These are the activations of a small neural network, seen along a few directions. Each row is one input.
In each table, some parts of the input vary, and every possible input appears once, in random order.
A made-up example of a description, with smaller parts first: one of 4 places along a line, together with either a single point or one of 9 places around a ring or (one of 2 separate values, together with one of 8 places around a ring).
Shared parts are said once, and a part with two or three values counts as separate values.

Other details of the inputs vary at random and push rows far along two fixed directions, the same in every table; ignore that.

Rows:
R1: [-23  -1   6  -8   2   7  26  37  -1   3   6  -5 -12   7  17 -17   9]
R2: [-48  16 -11 -17  19  -5  33  -6  -2  11   1  18 -35   1  48 -36  28]
R3: [ 39   0   4   2  -2  28 -12  29  40  21  -8 -22   9  21 -24  52 -24]
R4: [-22   0  11  -6  -2   9  16  29  -7  18 -20  -4 -10  17  21  -8  13]
R5: [-23   2   4  -7  -2  11  16  38   0   1  -5 -11 -17   4  15 -16   7]
R6: [-37   8   4   0   5   1  31  29 -20   2  -3 -14 -18   0  27 -32  20]
R7: [-27   3  10   3   4   7  29  32  -6   9   0 -11 -13   5  17  -8   7]
R8: [-15  -5  -2 -15  10  -1  28  31  -5   4 -13 -11 -10   5  14 -19   0]
R9: [-22   0   0 -12  -6   6  19  32   3   9 -12 -17 -14   2  14 -19  13]
R10: [  8  -1  -7   5   2 -19 -10 -36 -19 -22  25  14  16 -19 -12 -15  -1]
R11: [-42   0   8  -7   0   1  25  28  -7  -5  -4  -4 -18   5  26 -40  21]
R12: [ 40 -10   3  -6  -7  26  -7  29  45  15  -7  -6  15  26 -19  48 -22]
R13: [-44  18 -26 -23  20   0  27   0  -7   8  -3   9 -36  -5  48 -39  30]
R14: [-32  -7   2  -9   5  -7  25  28  -8   9  -8  -2 -17  11  25 -39  29]
R15: [ 33  -4  14  -4  -5  25  -9  25  36  16 -11   1  10  26 -19  48 -19]
R16: [ 40  -4   2  -9  -8  36 -15  31  37  16 -16  -6   8  24 -24  51 -25]
R17: [ 40  -2   7  -3  -2  33   0  29  41   2  14  -7  13  14 -25  52 -31]
R18: [ 15  20 -12  -8  16  18  -6 -12  40  17   4   5  -5   5   3  46 -19]
R19: [-18 -10  12 -13  13  -1  37  28  -2  11  -8  -5 -11  13  14 -15   0]
R20: [ 10  -6  -9  16  -5 -25 -24 -46 -19  -5  -1  11  16 -13 -12  -1   4]
R21: [  4  -8  -6   7 -11 -27 -21 -47 -15 -18  10  14   8 -22  -8 -23   6]
R22: [-23  -7  10  -6   4   0  23  29   3  14  -8  -8 -12  16  16 -12  19]
R23: [-25  -1  12  -1  -3   4  24  28   3  17 -12 -15 -15   3  19 -10  11]
R24: [ 36   2   8  -1  -9  31 -13  23  42  19  -7 -26  10  12 -24  51 -29]
R25: [ 28   1   1   0  -3  20  -8  21  27  19 -14 -15  10  18 -15  35 -16]
R26: [ 23   0  12   2  -4  21   1  21  31   4   8  -7  11  14 -21  46 -26]
R27: [-18  -2  -2 -10   4   4  16  35   0  12 -12 -12 -14  11  14 -18  18]
R28: [  9   8  -8  12   3 -16 -11 -39 -26 -19  16   2  14 -22 -10 -11   0]
R29: [-11  -2  -1  10   1 -30  -8 -46 -35 -24  23  17  11 -26  -2 -27  11]
R30: [-36   7   4  -3   9   3  33  27 -21   3  -1 -15 -14  -2  28 -34  21]
R31: [ 30  -5 -11   2 -13 -11 -43 -40 -13 -15   0  15  17  -8 -21   9  -7]
R32: [-13  -3   1  14  -7 -27 -21 -47 -23 -24  13  16   6 -22  -6 -24   7]
R33: [ 24  -5  -4  14  -8 -13 -33 -44 -13  -6  -3  16  18  -8 -20  17  -5]
R34: [-44  22 -19 -17  26   0  25  -4  -7  14  -5   3 -36  -6  51 -36  29]
R35: [ 34  -8  -5   4  -9 -13 -37 -42  -6 -14   4  24  17  -5 -22   9  -4]
R36: [ 23  13 -16 -17  10  25  -1  -2  49  12   9  15 -11  12   3  39 -18]
R37: [ 11 -14  -9   0   5 -34 -11 -48 -27 -20  11  17   9 -19  -9 -23  -4]
R38: [ 32  -6 -14   8  -7 -16 -37 -38  -5 -11   1  11  19 -11 -24  10  -5]
R39: [-45   4  16  -2   0  -7  28  26 -11  -1  -5  -2 -18   3  28 -35  19]
R40: [ 32  -7  -4   2 -13 -13 -39 -42  -6 -16   3  22  20  -4 -20  11  -7]
R41: [  3   2  -3  16   1 -19 -10 -38 -23 -16  18   7  13 -23  -9  -3  -1]
R42: [-25   5  10  -1  10   7  31  32  -6  10   2 -12  -6   3  18 -11   7]
R43: [ -4   3 -15   9  -1 -27 -12 -42 -37 -29  18  13   9 -30  -5 -28  12]
R44: [-27  -3  14  -7  -4   4  26  29   8  13  -9 -10 -14   7  17 -15  13]
R45: [ 34  -8  10  -2  -4  23  -6  24  42  18  -9  -6  15  25 -21  51 -22]
R46: [-29   3   2  -7  -1  13  14  35   2   1  -7 -14 -13   6  12 -19   9]
R47: [ -2   4 -15   7   2 -28 -11 -42 -37 -28  18  13  10 -30  -5 -30  10]
R48: [-11   0  -2   9   4 -31  -3 -45 -35 -22  22  16  11 -25   0 -30  11]
R49: [ 31  -8   8  -1   6  20   7  24  31  15  -7 -14  10  16 -21  50 -39]
R50: [ 27  -7 -10   9   6 -18 -14 -41 -19 -12   1   6  10 -16 -19   1 -16]
R51: [  5   0  -7  19  -7  -8 -24 -39 -14 -18   7   1   6 -17 -17  -4  -5]
R52: [ 10   5  -5  19  -7 -15 -27 -38 -17 -19   8   5   7 -20 -15  -3  -5]
R53: [ 19   0  -9  11  -6 -19 -34 -50 -27 -10  -3  13  12 -14 -12  -5   5]
R54: [  1   0   0  19  -9 -18 -21 -36 -14 -16   9   6   9 -16 -12   4  -7]
R55: [ 22   1   0  -2  -3  25  -2  34  23   3   6 -11   4   7 -14  32 -20]
R56: [-25   1  10  -6  -2   6  20  37   4   1  -2  -4 -15   8  17 -20   9]
R57: [  8   1  11   9  -4  20  -6  16  26   4  -2 -13   5   9 -17  34 -20]
R58: [ 20  -6  -5  19  -3 -19 -28 -38  -6  -5   4   5  14 -11 -19  14  -3]
R59: [ 24   2   7  -5  -6  25 -12  21  17  15 -17 -10   5  19 -10  32 -13]
R60: [-22  -2  15 -13  -3   6  16  28  -3  14 -16   1 -10  21  20 -13  15]
Each input here is: one of 5 places around a ring, together with either a single point or one of 11 places along a line.
- Changing only the place on the ring of 5 turns R53 into R35. The same change can be made to R30. Which row results? => R17
- Changing only the place on the ring of 5 turns R58 into R14. The same change can be made to R54. Which row results? => R56
- Which other rows does R43 become when the place on the line of 11 takes its other values? List them by row number. => R5, R8, R9, R16, R27, R31, R38, R46, R47, R55
- A walk changes only the place on the ring of 5. It starts at R24 and steps to R9. List the rest of the walk in order. => R21, R44, R23
- List by row number the other rows that have the place on the ring of 5 in common with R39. => R2, R15, R19, R22, R26, R29, R32, R44, R45, R48, R60

Rows:
R61: [ -3  -3  -2   4  -1 -16  -6 -20 -17  -6   1   7   3  -7   0 -15   7]
R62: [ 22  -1   3   3  -6  11 -13   3  16   4  -2  -3   9   7 -16  27 -14]
R63: [-14   1   3   1   0  -1   8   7  -7  -1   0  -4  -5  -2   7 -12   7]
R64: [13 -2  4 -1 -4 12 -5 13 15  5 -4 -4  4  9 -8 18 -9]
R65: [-14   0   4  -3   1   2  14  19  -3   7  -7  -7  -7   5  11 -11   8]
R66: [-17   8  -5 -11   9   6  17  12   7  10  -5   0 -17   6  21  -9   9]
R67: [-2 -2 -1  1 -3 -4 -3 -3 -5 -3  0  1  0 -3  0 -7  4]
R68: [ 13  -2   4  -2  -1  11   0  15  14   3   0  -5   4   8  -9  17 -11]
R69: [-17   1   5  -3   0   3  15  19  -3   2  -2  -5  -7   4  11 -12   7]
R70: [-1 -4  1  0 -2 -5 -1 -3 -7 -2 -2  3  1  0  1 -7  5]
R71: [ 23  -4   2   1  -4   9 -10   4  16   1   1  -2  10   6 -17  25 -15]
R72: [  9   0   7  -5  -2  20   6  31  21   9  -4 -10   0  13  -5  20 -11]
R73: [-14   0   5  -4   3   3  17  20  -4   5  -4  -6  -6   5  10 -11   6]
R74: [ 30   7 -13   5   2  -2 -27 -41  15  -9  16  13  12 -11 -19  30 -18]
R75: [-18   6  -4 -12   9   6  15  12   7  13  -8   2 -17   8  22  -9  10]
R76: [ -4  -2  -2   6   0 -16  -4 -22 -17 -11   7   6   4 -12  -2 -14   4]
R77: [ -5  -1  -3   7  -1 -15  -6 -20 -18  -9   3   4   3 -11  -1 -13   5]
R78: [ 19  -2  -2   7  -5   0 -19 -14   5  -5   3   1  11  -4 -17  17 -11]
R79: [  1   7 -17   3   5 -17 -14 -46 -14 -12  11  17   0 -18   3 -11   5]
R80: [-12   1   2   0   0  -1   7   6  -8   0  -2  -3  -5  -1   7 -13   7]
R81: [-13   0   4   1   1  -2  10   7  -7   1  -1  -4  -5  -2   7 -11   6]
R82: [ 10  -1   8  -2  -1  17   4  25  19  13  -8 -10   1  15  -5  23 -10]
R83: [ -3  -3  -3   4  -1 -16  -6 -21 -18  -8   3   6   4 -10  -1 -15   6]
R84: [-3 -2  1  1 -1 -5  2 -3 -6 -5  4  2  1 -3 -1 -7  2]
- Describe the family of inputs behind these rows. => one of 4 places along a line, together with either a single point or one of 5 places around a ring
- A walk changes only the place on the ring of 5. It starts at R81 and steps to R63. List the rest of the walk in order. => R69, R84, R76
- List by row number the other rows that have the place on the line of 4 in common with R72. => R68, R73, R77, R79, R80
- Which other rows does R70 become when the place on the ring of 5 takes its other values? List them by row number. => R61, R62, R64, R82
